A small network was shown many inputs. Here are its activations along a few directions, one row for each input.
Each table varies a few parts of the input and shows all the possible inputs, shuffled.
Descriptions start from the smaller parts, as in this example, which fits no table here: one of 5 places around a ring, together with either a single point or (one of 2 separate values, together with one of 4 places along a line) or one of 11 places around a ring.
Shared parts are said once, and a part with two or three values counts as separate values.
(in the rows, 128 means zero)

Other details of the inputs vary at random and push rows far along three fixed directions, the same in every table; ignore that.

Table:
R1: [133 136 135 137 125 145 114 131 131 128 136 150 148]
R2: [110 118 141 133 123 117 128 134 109 133 128 122 117]
R3: [124 117 134 149 125 122 121 128 110 139 133 122 130]
R4: [131 140 126 135 124 137 110 134 129 143 146 147 136]
R5: [118 130 141 119 121 142 124 135 127 126 127 149 132]
R6: [124 126 127 121 124 135 118 127 116 144 129 151 127]
R7: [149 200  96 169 155  79 117 110 179 128  65 129  68]
R8: [133 132 146 144 115 135 121 129 135 122 140 136 151]
R9: [160 121  98  83 175 110 219 148 138 103 154  84 150]
R10: [ 83 132 104 118 134 134 132 136 141 130 150 142 134]
R11: [171  68  86  89  86 195  63  82 176  83 113  44 116]
R12: [117 127 131 116 125 133 118 131 120 144 129 147 126]
R13: [112 120 127 122 126 118 118 132 108 144 129 135 120]
R14: [192 122 106  79 179 106 185 143 106 135 138 108 130]
R15: [124 118 146 146 116 126 131 121 114 127 126 126 136]
R16: [200 122 118  94 184 101 197 142 108 129 138  94 136]
R17: [127 125 136 125 121 142 123 125 123 130 126 155 135]
R18: [113 129 151 126 118 134 129 132 127 122 126 133 136]
R19: [127 121 144 152 116 126 130 125 119 128 129 125 139]
R20: [128 124 146 137 118 133 126 123 125 124 125 141 144]
R21: [131 212 129 175 145  68 148 108 190 111  43 128  58]
R22: [163  92  73  86 101 181  62  85 169 105 107  68  94]
R23: [ 87 132 112 121 129 140 138 139 148 117 145 145 144]
R24: [118 120 150 126 117 131 130 127 126 127 122 138 138]
R25: [126 131 122 140 126 124 110 133 115 142 147 132 130]
R26: [120 127 140 120 122 139 124 129 127 131 124 152 134]
R27: [ 85 127 120 129 122 131 145 136 149 113 142 133 147]
R28: [112 113 141 133 123 116 127 128 109 138 127 123 120]
R29: [130 131 124 131 126 139 112 133 123 145 135 148 136]
R30: [ 79 119 109 136 131 116 142 133 128 120 150 120 128]
R31: [113 135 132 115 127 137 118 136 121 139 133 142 125]
R32: [115 131 132 116 124 135 119 137 120 140 130 146 124]
R33: [ 79 126 101 124 137 120 133 135 130 128 152 132 127]
R34: [110 123 128 121 125 120 119 138 109 139 131 133 117]
R35: [124 124 134 153 129 122 118 128 111 137 137 119 132]
R36: [133 131 134 134 122 145 117 131 130 129 131 153 145]
R37: [129 128 145 154 113 127 127 126 123 125 141 121 142]
R38: [116 124 151 125 115 133 130 133 127 122 124 136 135]
R39: [135 138 136 137 120 144 114 132 136 126 144 150 146]
R40: [132 131 145 144 120 136 120 128 130 123 132 136 152]
R41: [126 126 135 153 124 120 119 129 115 136 145 119 130]
R42: [143 200 124 182 142  67 147  98 186 115  39 137  60]
R43: [122 124 124 133 128 121 115 128 107 143 131 138 126]
R44: [201 123 129  83 171 118 199 138 124 117 130 110 148]
R45: [130 129 136 130 123 143 119 127 125 128 128 154 140]
R46: [115 135 141 119 124 143 123 135 128 126 129 146 133]
R47: [130 136 125 133 128 140 109 133 123 144 139 145 138]
R48: [112 119 151 134 114 124 136 131 117 124 124 123 126]
R49: [108 128 129 120 128 123 118 136 109 138 134 130 119]
R50: [164  91  66  98 107 164  64  88 165 106 106  53  88]
R51: [118 112 137 139 123 119 127 123 105 137 127 127 121]
R52: [128 126 144 154 118 128 126 125 119 126 134 121 143]
R53: [193 121 133  85 174 104 210 143 118 121 131  94 139]
R54: [107 124 142 133 125 119 127 132 110 133 131 119 118]
Each input here is: one of 6 places around a ring, together with either a single point or one of 8 places along a line.
The inputs of R13 and R12 match in every part but the place on the ring of 6. If R14 is changed in the same way as R13 into R12, which row does it become? -> R6
The inputs of R50 and R29 match in every part but the place on the ring of 6. If R34 is changed in the same way as R50 into R29, which row does it become? -> R32
Change only the place on the line of 8 in R18. List by row number the other rows that result. -> R8, R11, R20, R24, R38, R40, R44
Start at R31 and move only the place on the ring of 6, one step at a time. The first step leads to R46. Which rows follow, in order? -> R18, R21, R54, R49
Change only the place on the line of 8 in R1. List by row number the other rows that result. -> R5, R17, R26, R36, R39, R45, R46
List by row number the other rows that have the place on the ring of 6 in common with R52. -> R9, R15, R19, R21, R37, R42, R48, R53
List by row number the other rows that have the place on the ring of 6 in common with R16. -> R2, R3, R28, R30, R35, R41, R51, R54

Table:
R55: [118 133 113 128 127 120 128 119 142 123 109 117 101]
R56: [ 91 125 150 139 115 133 127 143 111 133 146 163 154]
R57: [137 144 108 133 133 131 109 122 147 129 116 128 113]
R58: [171 130 149 148 118 125 107 111 128 130  93 121 110]
R59: [130 141 121 134 124 130 123 118 159 117 112 123 122]
R60: [ 91 119 141 145 120 120 120 137  94 149 150 153 141]
R61: [136 143 120 140 124 133 122 117 158 113 118 125 122]
R62: [131 138 110 139 132 118 113 120 136 130 115 113 106]
R63: [120 140 116 121 130 131 122 120 153 118 110 129 111]
R64: [ 88 114 154 149 111 127 130 137 104 137 149 141 153]
R65: [124 139 111 123 127 131 122 121 151 122 110 131 109]
R66: [ 80 117 149 135 119 126 131 139 100 138 145 147 140]
R67: [143  36  99  56 102 190  96 119 104 114 179  51 145]
R68: [224 142 155 102 169 118 183 146 102 139 131 133 157]
R69: [129 135 122 147 123 121 127 115 148 113 115 111 115]
R70: [ 97 130 140 142 123 128 118 140 105 148 148 169 147]
R71: [119 133 120 134 125 118 128 120 146 113 108 112 110]
R72: [176 146 125  90 182 105 197 160 116 137 150 135 147]
Describe the family of inputs behind these rows. -> one of 2 separate values, together with either a single point or one of 8 places along a line
The inputs of R66 and R63 match in every part but the choice among 2 separate values. If R55 is changed in the same way as R66 into R63, which row does it become? -> R65

Table:
R73: [114 127 119 125 125 126 130 125 141 118 129 110 119]
R74: [152 122 140 136 122 125 114 118 120 129 112 112 118]
R75: [127 120 144 130 121 141 129 132 119 127 139 139 150]
R76: [133 130 127 115 122 139 122 123 141 124 119 130 121]
R77: [122 124 124 134 123 123 132 121 139 118 124 109 121]
R78: [142 130 124 134 125 134 117 120 137 124 120 124 127]
R79: [131 126 123 135 123 125 126 120 135 122 126 113 120]
R80: [125 122 139 135 125 125 129 132 106 143 139 143 137]
R81: [114 116 134 130 126 127 133 133 108 136 142 139 139]
R82: [113 127 115 119 128 124 130 125 139 122 121 119 114]
R83: [115 131 130 129 132 126 127 138 113 142 138 149 133]
R84: [139 125 128 124 122 140 122 120 139 119 118 127 129]
R85: [115 127 136 141 126 122 135 134 116 133 140 137 140]
R86: [122 125 123 134 124 123 131 122 140 118 123 111 122]
R87: [122 129 138 126 127 131 125 137 114 142 137 151 137]
R88: [135 133 118 121 129 136 115 125 139 127 121 132 122]
R89: [121 128 113 119 128 127 124 124 135 127 124 123 113]
R90: [108 108 135 125 122 128 137 133 109 132 142 130 141]
R91: [114 135 130 132 133 125 126 138 116 141 137 151 134]
R92: [148 121 144 133 118 128 122 118 125 122 111 113 120]
R93: [135 131 119 119 128 135 115 124 137 128 120 131 120]
R94: [144 127 135 127 125 128 111 123 122 131 114 114 116]
R95: [113 128 116 124 127 127 130 126 143 117 128 113 121]
R96: [131 132 124 116 125 139 122 124 142 121 117 132 123]
R97: [119 130 110 122 131 130 122 125 140 123 127 123 120]
R98: [102 120 128 124 129 130 137 138 120 127 146 130 140]
R99: [137 128 119 133 128 131 118 121 134 126 124 120 125]
R100: [133 130 119 126 126 132 118 125 136 127 130 117 120]
R101: [114 131 118 126 127 124 131 126 143 118 127 113 119]
R102: [135 137 120 127 129 134 116 125 142 125 122 129 123]
R103: [128 113 146 123 117 141 129 131 112 132 139 142 148]
R104: [196 138 130  95 186 108 202 156 109 133 148 129 162]
R105: [193 144 110  86 188 100 207 150 132 122 142 100 133]
R106: [115 116 136 130 124 126 133 133 106 138 142 138 138]
R107: [128 125 117 129 128 127 124 120 135 124 121 121 120]
R108: [138 125 119 129 127 130 118 119 131 129 120 123 120]
R109: [121 123 130 127 126 119 128 124 125 123 114 105 110]
R110: [138 128 121 135 126 131 119 121 134 126 124 118 125]
R111: [123 132 139 127 127 129 126 137 115 142 137 150 136]
R112: [128 114 147 124 116 141 131 131 112 133 139 141 147]
R113: [118 138 134 138 131 122 129 139 119 139 140 143 134]
R114: [133 136 129 125 123 137 122 125 146 119 123 125 126]
R115: [136 135 121 126 127 135 116 126 141 125 124 125 125]
R116: [129 116 135 135 122 119 128 119 123 122 114 103 113]
R117: [144 130 126 134 123 134 117 121 137 124 121 122 128]
R118: [137 128 118 131 129 130 118 120 133 128 120 124 122]
R119: [143 127 123 129 125 135 116 120 134 126 119 127 126]
R120: [121 121 118 126 127 127 130 122 137 119 120 116 122]
R121: [121 131 112 124 130 129 123 125 140 122 128 121 119]
R122: [117 125 138 140 125 122 135 134 115 133 142 134 138]
R123: [132 132 146 144 123 125 129 133 116 136 136 141 142]
R124: [131 120 144 131 121 131 127 132 108 141 139 144 142]
R125: [119 124 136 120 126 143 127 136 123 127 141 144 148]
R126: [146 124 136 140 125 120 116 118 119 132 112 111 113]
R127: [123 142 142 140 128 123 128 137 122 137 135 147 136]
R128: [110 114 134 130 126 129 137 134 116 127 144 128 145]
R129: [114 131 147 140 130 111 133 136 102 140 128 134 123]
R130: [132 133 126 123 124 140 122 125 145 118 123 125 128]
R131: [119 124 117 129 128 127 129 122 140 117 121 116 124]
R132: [137 135 123 127 125 133 116 126 141 125 125 124 123]
R133: [139 126 130 129 128 124 113 123 119 133 116 111 111]
R134: [130 130 115 121 129 130 117 124 133 132 123 127 115]
R135: [139 130 131 132 121 137 124 121 142 117 119 123 130]
R136: [132 129 123 115 126 143 120 124 142 120 121 130 127]
R137: [120 120 119 126 126 125 131 121 135 120 119 116 120]
R138: [128 127 118 132 127 128 124 121 136 122 125 118 122]
R139: [101 114 131 117 125 129 138 137 113 133 146 131 136]
R140: [100 114 128 117 127 131 136 138 114 131 145 133 138]
R141: [140 129 133 131 119 136 124 121 142 118 120 122 129]
R142: [119 129 139 125 126 139 129 136 125 127 139 144 145]
R143: [111 249 164 223 154  42 165 133 169 142  56 210  88]
R144: [120 130 111 121 131 129 123 125 138 125 124 125 116]
R145: [131 128 144 140 123 129 126 133 116 135 138 140 144]
R146: [138 125 120 129 125 129 118 119 130 131 120 123 118]
R147: [124 122 152 146 126 112 133 132  99 138 129 129 127]
R148: [120 127 111 118 129 129 123 125 136 126 125 123 115]
R149: [131 132 115 126 129 133 117 126 138 127 129 120 122]
R150: [134 134 130 125 121 137 123 124 145 119 123 123 126]
R151: [140 126 122 134 124 131 119 121 133 126 126 116 124]
R152: [130 133 114 126 131 132 117 126 138 127 127 124 121]
R153: [200 140 103  78 194 111 197 150 129 126 142 107 141]
R154: [112 127 112 120 131 129 128 126 142 118 126 117 122]
R155: [130 119 141 130 124 134 125 132 108 138 138 145 145]
R156: [126 130 142 145 127 122 131 134 113 138 139 138 139]
R157: [121 130 114 125 128 129 124 126 140 122 130 117 120]
R158: [121 125 121 133 125 124 131 122 140 117 123 112 124]
R159: [137 131 127 129 125 137 123 120 143 118 116 129 130]
R160: [117 132 133 130 130 123 129 137 113 145 138 148 131]
R161: [108 124 131 123 128 124 134 137 112 139 144 141 131]
R162: [126 115 145 125 119 141 129 132 113 131 138 143 148]
R163: [125 130 156 134 123 124 129 134 109 135 123 138 132]
R164: [131 117 142 129 121 135 124 132 106 140 140 143 145]
R165: [113 126 113 119 130 128 129 126 140 120 123 119 119]
R166: [120 133 133 129 131 133 124 137 120 136 138 149 142]
R167: [121 119 121 126 123 124 131 120 135 122 120 114 117]
R168: [122 122 134 135 129 132 126 133 111 137 142 140 145]
R169: [113 121 132 134 128 128 131 133 113 133 142 138 143]
R170: [133 130 125 115 123 139 122 123 141 123 118 131 122]
R171: [123 131 115 125 127 127 124 126 139 122 131 116 118]
R172: [130 122 119 127 124 125 126 119 132 127 122 119 115]
The inputs of R75 and R142 match in every part but one. If R162 is changed in the same way as R75 into R142, which row does it become? -> R96
The inputs of R158 and R95 match in every part but one. If R145 is changed in the same way as R158 into R95, which row does it become? -> R132
The inputs of R131 and R154 match in every part but one. If R116 is changed in the same way as R131 into R154, which row does it become? -> R109
Describe the family of inputs behind these rows. -> one of 2 separate values, together with one of 5 places along a line, together with either a single point or one of 9 places along a line
Start at R77 and move only the place on the line of 5, one step at a time. The first step leads to R79. Which rows follow, in order? -> R156, R123, R143
Start at R111 and move only the place on the line of 9, one step at a time. The first step leads to R87. Which rows follow, in order? -> R93, R88, R166, R102, R115, R132, R127
Change only the choice among 2 separate values in R163. List by row number the other rows that result. -> R92
List by row number the other rows that have the choice among 2 separate values and the place on the line of 5 in common with R85. -> R79, R81, R106, R107, R122, R138, R147, R169, R172
Change only the place on the line of 5 in R106. List by row number the other rows that result. -> R90, R103, R146, R164
